Each row below holds a small network's activations on one record, seen along a few directions.
Records have a field called L. Each example row is followed by its value.
The word none means that the record has no L.
Other fields move the rows too, some of them a lot.
In the rows, 500 means zero.
Strong random noise was added to every row along 11 fixed directions; ignore it. To show where, here is one row again and again, with new noise each time:
385  567  746  605  371  440  470  613  410  518  350  777  232  364  341  364  338  497  612  519  413  581  398  494  511  287
533  526  516  551  463  472  575  587  450  552  605  688  279  475  606  476  388  462  585  417  503  551  623  565  507  418
766  539  658  508  480  477  716  625  408  631  556  836  426  454  429  402  455  859  663  291  439  590  594  840  492  437
741  623  604  416  407  697  479  474  300  426  430  526  468  459  536  593  408  578  386  487  303  550  556  324  520  524
563  608  403  312  512  433  573  595  463  691  418  420  343  525  557  591  461  755  450  632  429  679  484  494  478  508
557  471  655  592  455  541  536  484  514  574  601  531  442  546  603  461  480  419  471  338  658  486  630  711  471  523
404  524  551  625  517  615  513  410  457  430  577  405  584  446  535  497  500  439  456  380  497  457  429  611  546  542
554  554  428  281  629  437  592  531  283  683  482  454  518  546  578  576  613  686  470  612  537  468  734  357  472  700
568  722  697  597  351  601  618  477  423  471  450  553  438  421  513  470  370  640  398  296  492  556  412  630  642  346
374  430  498  615  564  420  601  523  570  652  491  448  582  491  394  479  464  607  504  371  643  607  418  818  512  435
467  405  521  603  543  474  412  429  434  569  463  229  681  554  474  555  608  428  314  564  506  601  492  615  466  718
556  493  538  261  508  593  485  525  578  678  399  397  386  559  522  588  430  640  459  563  576  559  498  489  370  485
481  266  543  375  638  645  566  486  468  677  342  684  652  489  253  562  334  614  616  348  665  477  532  479  341  352

520  472  508  385  616  482  439  565  610  444  707  334  537  484  521  452  695  556  608  566  486  346  655  611  458  720
none
569  537  611  354  502  401  270  611  397  483  327  172  598  472  305  549  620  552  306  787  478  534  743  295  552  710
l2
411  397  489  436  528  436  335  597  451  496  377  480  464  464  345  525  462  379  514  682  487  542  610  278  451  494
l7
598  594  759  703  303  380  334  672  561  333  415  418  456  401  261  421  433  439  373  482  488  614  603  562  707  386
l5
326  604  368  307  554  519  637  515  535  528  481  695  315  452  564  492  421  643  681  515  550  363  437  285  512  310
l6
681  597  336  309  483  601  522  568  594  448  811  491  187  566  892  548  540  473  592  565  370  458  631  495  436  599
l7
394  711  575  548  449  470  412  430  434  328  505  156  641  462  542  464  708  468  303  602  476  395  489  439  703  715
l9
729  419  595  575  424  520  424  517  467  453  484  552  568  544  426  516  503  439  440  457  444  581  588  557  485  530
l8
551  599  370  521  390  457  413  554  561  405  646  383  239  548  783  557  490  307  398  621  393  611  566  417  559  552
l6
514  405  519  693  472  531  466  577  596  452  552  586  436  404  363  453  378  521  614  427  292  699  287  800  465  391
l4
510  468  708  529  437  518  447  442  362  540  553  771  282  554  668  363  596  264  599  567  467  358  563  435  347  641
l3
696  607  490  506  502  549  521  482  332  413  536  298  692  453  481  551  607  710  380  513  256  580  504  597  607  708
l1
438  470  827  873  267  413  275  401  628  391  483  405  423  588  545  332  624  122  349  544  527  518  339  725  466  616
l5
608  453  755  655  379  370  429  486  479  531  398  578  515  549  416  355  629  481  456  551  495  547  506  653  466  608
l9
219  499  422  730  613  109  620  621  314  630  469  679  493  410  331  332  638  594  676  614  387  625  378  678  573  561
l5
411  477  359  283  715  564  625  486  474  527  527  478  685  456  429  550  557  701  622  441  665  269  658  368  500  516
l7
620  191  439  541  631  399  482  503  447  700  525  508  694  613  421  549  565  450  499  508  567  621  700  640  328  686
none
364  437  616  443  565  421  464  503  536  586  207  476  690  455  120  442  583  754  554  611  519  493  260  536  451  451
l8
458  592  341  615  475  400  523  499  607  422  471  288  614  478  426  540  498  571  386  506  483  629  371  612  663  437
l1
598  422  602  530  492  435  269  613  435  361  460  385  586  427  272  475  558  413  467  649  383  524  728  387  545  650
l9
556  591  532  681  460  516  450  442  244  306  544  481  599  422  515  466  621  444  418  555  177  552  464  466  607  707
l6
580  379  272  600  588  592  629  418  398  467  547  534  744  497  492  643  366  473  453  281  523  559  563  467  568  413
l1
761  540  796  448  355  586  395  566  629  437  500  569  365  503  473  394  523  599  541  507  449  458  550  637  434  502
l2
387  526  491  421  566  524  448  462  645  511  510  242  566  520  509  496  602  548  471  573  607  398  456  564  484  581
l2
460  650  664  677  343  315  569  490  367  622  235  470  578  536  410  503  445  502  219  425  740  611  581  495  685  387
l4
500  490  394  512  489  398  476  545  448  593  435  508  381  530  534  530  522  542  484  686  291  726  329  525  430  555
l4
522  295  651  365  533  509  366  406  352  677  257  608  593  650  416  530  563  283  423  632  719  365  723  162  297  626
l3
708  378  744  393  427  540  446  507  560  635  322  766  414  572  361  417  507  621  614  544  436  525  432  601  271  485
l3
371  583  831  368  440  471  571  678  644  558  369  865  239  342  235  283  353  741  813  412  620  371  421  571  477  136
none
370  511  330  593  545  585  522  409  516  310  718  566  473  479  687  517  491  261  598  406  509  304  512  363  565  458
l8

Which value of L does each new row have?
498  382  480  528  472  567  449  506  641  517  594  466  393  557  589  544  340  237  480  392  724  490  661  503  463  380
l1
414  523  662  541  440  618  394  313  491  416  306  345  674  549  430  508  554  386  310  527  543  401  358  386  486  559
l6
579  592  274  462  518  372  528  589  370  529  355  273  619  502  427  686  428  595  239  598  473  706  634  265  686  485
l6
345  358  308  507  613  565  501  478  600  501  547  450  572  494  469  564  425  412  559  456  559  515  415  522  447  421
l7
356  495  496  349  598  589  630  332  540  689  391  410  647  589  541  538  544  622  434  411  778  391  373  527  442  495
l3
564  532  380  538  543  456  562  517  339  449  407  489  703  416  312  567  514  724  468  507  282  658  390  512  610  503
l8
463  607  503  452  512  573  429  465  389  383  436  384  567  430  445  541  515  493  418  584  392  428  484  274  592  550
l3
435  544  649  487  417  346  406  562  455  576  350  605  305  485  422  379  575  552  540  725  362  587  357  505  440  545
l3
440  596  466  358  543  392  673  436  334  772  478  515  372  611  755  485  620  623  467  580  617  477  503  476  429  631
l1
307  530  533  459  555  548  374  618  783  311  605  325  455  354  348  424  518  555  653  525  493  382  379  615  559  426
l4
